These are the activations of a small neural network, seen along a few directions. Each row is one input.
Each table varies a few parts of the input and shows all the possible inputs, shuffled.
Descriptions start from the smaller parts, as in this example, which fits no table here: one of 6 places along a line, together with either a single point or one of 9 places along a line or (one of 3 separate values, together with one of 5 places around a ring).
Shared parts are said once, and a part with two or three values counts as separate values.
In the rows, 128 means zero.

Other details of the inputs vary at random and push rows far along two fixed directions, the same in every table; ignore that.

Table:
r1: [142 114 108 119  93 110 108 119 127 114 134]
r2: [138 119 122 109 111  98 112 113 107 122 134]
r3: [127 124 134 131 140 150 128 133 161 143 127]
r4: [121 125 146 113 145 145 150 148 131 151 139]
r5: [121 117 130 121 154 145 139 136 143 143 137]
r6: [124 122 133 126 149 147 127 130 152 142 128]
r7: [125 118 139 117 106 115 102 106 115  93 112]
r8: [142 120 125 107 102  98 121 124 101 123 135]
r9: [124 114 128 122 146 145 147 145 145 142 142]
r10: [119 190  96 203 154 112 145 126  93 119 110]
r11: [120 180  76 224 141 113 151 134 103 107 123]
r12: [116 192  93 214 144 116 156 137  90 118 120]
r13: [130 131 142 129 140 146 133 133 157 147 126]
r14: [144 131 130 115  98 105 103 112 119 124 120]
r15: [142 120 111 120  98 114  97 110 132 114 125]
r16: [139 118 111 115 109 112  96 108 123 114 126]
r17: [117 127 147 109 152 144 141 138 129 151 134]
r18: [130 125 139 128 137 145 145 143 153 148 135]
r19: [123 111 135 111 108 113 112 111 103  93 121]
r20: [123 136 150 121 141 151 132 135 147 152 124]
r21: [121 117 122 118 153 150 138 137 145 141 137]
r22: [127 129 142 123 149 142 132 131 148 147 126]
r23: [130 112 135 122  89 116 114 118 118  93 120]
r24: [130 119 139 123  94 118 102 108 125  93 111]
r25: [112 113 148 124 142 155 153 145 136 119 128]
r26: [145 125 127 115  94 103 114 120 113 124 129]
r27: [123 127 143 112 152 140 145 139 132 151 132]
r28: [127 120 137 120 146 141 152 146 141 148 141]
r29: [124 115 120 120 145 149 146 146 147 140 142]
r30: [134 131 132 110 108 105 100 109 106 124 122]
Each input here is: one of 5 places around a ring, together with either a single point or one of 5 places along a line.
Q: A walk changes only the place on the ring of 5. It starts at r21 and steps to r29. List the rest of the walk in order.
A: r1, r15, r16
Q: List by row number the other rows that have the place on the ring of 5 in common with r10.
A: r6, r7, r16, r22, r30

Table:
r31: [137 127 130 117 141 111 117 112 115 131 117]
r32: [117 123 119 112 131 136 110 118 109 113 121]
r33: [139 130 123 134 117 118 104 122 139 138 131]
r34: [138 116 109 110 131 111 137 135 107 126 141]
r35: [146 133 123 135 119 114 107 116 142 136 113]
r36: [123 142 130 122 102 140 114 123 122 118 118]
r37: [135 128 125 110 119 110 143 140 103 128 138]
r38: [103 177 108 202 201 159 169 146 150 149 133]
r39: [121 127 108 121 122 139 106 113 132 112 125]
r40: [116 116 152 127 116 121 134 123 115  97 117]
r41: [121 105 136 128 129 125 127 119 119  93 119]
r42: [113 194 130 205 185 159 180 150 143 154 107]
r43: [128 115 108 126 121 117 122 121 128 130 147]
r44: [146 120 104 124 110 116 129 139 133 132 136]
r45: [135 128 131 128 102 122 130 130 117 135 139]
r46: [126 107 127 136 120 127 122 115 142  91 124]
r47: [138 142 140 127 111 118 116 123 124 135 130]
r48: [127 121 150 137 101 128 130 125 131  97 117]
r49: [132 139 144 118 128 107 124 116 111 133 114]
r50: [110 177 111 198 204 159 173 140 157 151 116]
r51: [111 136 134 111 119 132 117 123 105 117 118]
r52: [139 118  99 116 122 113 134 129 129 126 145]
r53: [123 124 135 119 117 113 132 132 101 133 140]
r54: [146 132 122 119 104 118 141 138 118 130 137]
r55: [127 113 119 120 130 115 126 127 105 131 143]
r56: [136 117 113 135 108 120 118 130 131 138 138]
r57: [132 126 129 120 139 113 113 118 111 131 134]
r58: [116  58 206  20 159 242 129 166 249 201 136]
r59: [132 111 132 144 106 129 117 126 146  98 116]
r60: [127 138 143 120 127 109 119 124 106 133 131]
Q: What is each input in this table made of?
A: one of 5 places around a ring, together with either one of 2 separate values or one of 4 places along a line
Q: The inputs of r55 and r56 match in every part but the place on the ring of 5. If r57 is changed in the same way as r55 into r56, which row does it become?
A: r33
Q: Which other rows does r52 become when the place on the ring of 5 takes its other values? List them by row number.
A: r34, r37, r44, r54
Q: Which other rows does r58 become when the place on the ring of 5 takes its other values? List them by row number.
A: r32, r36, r39, r51
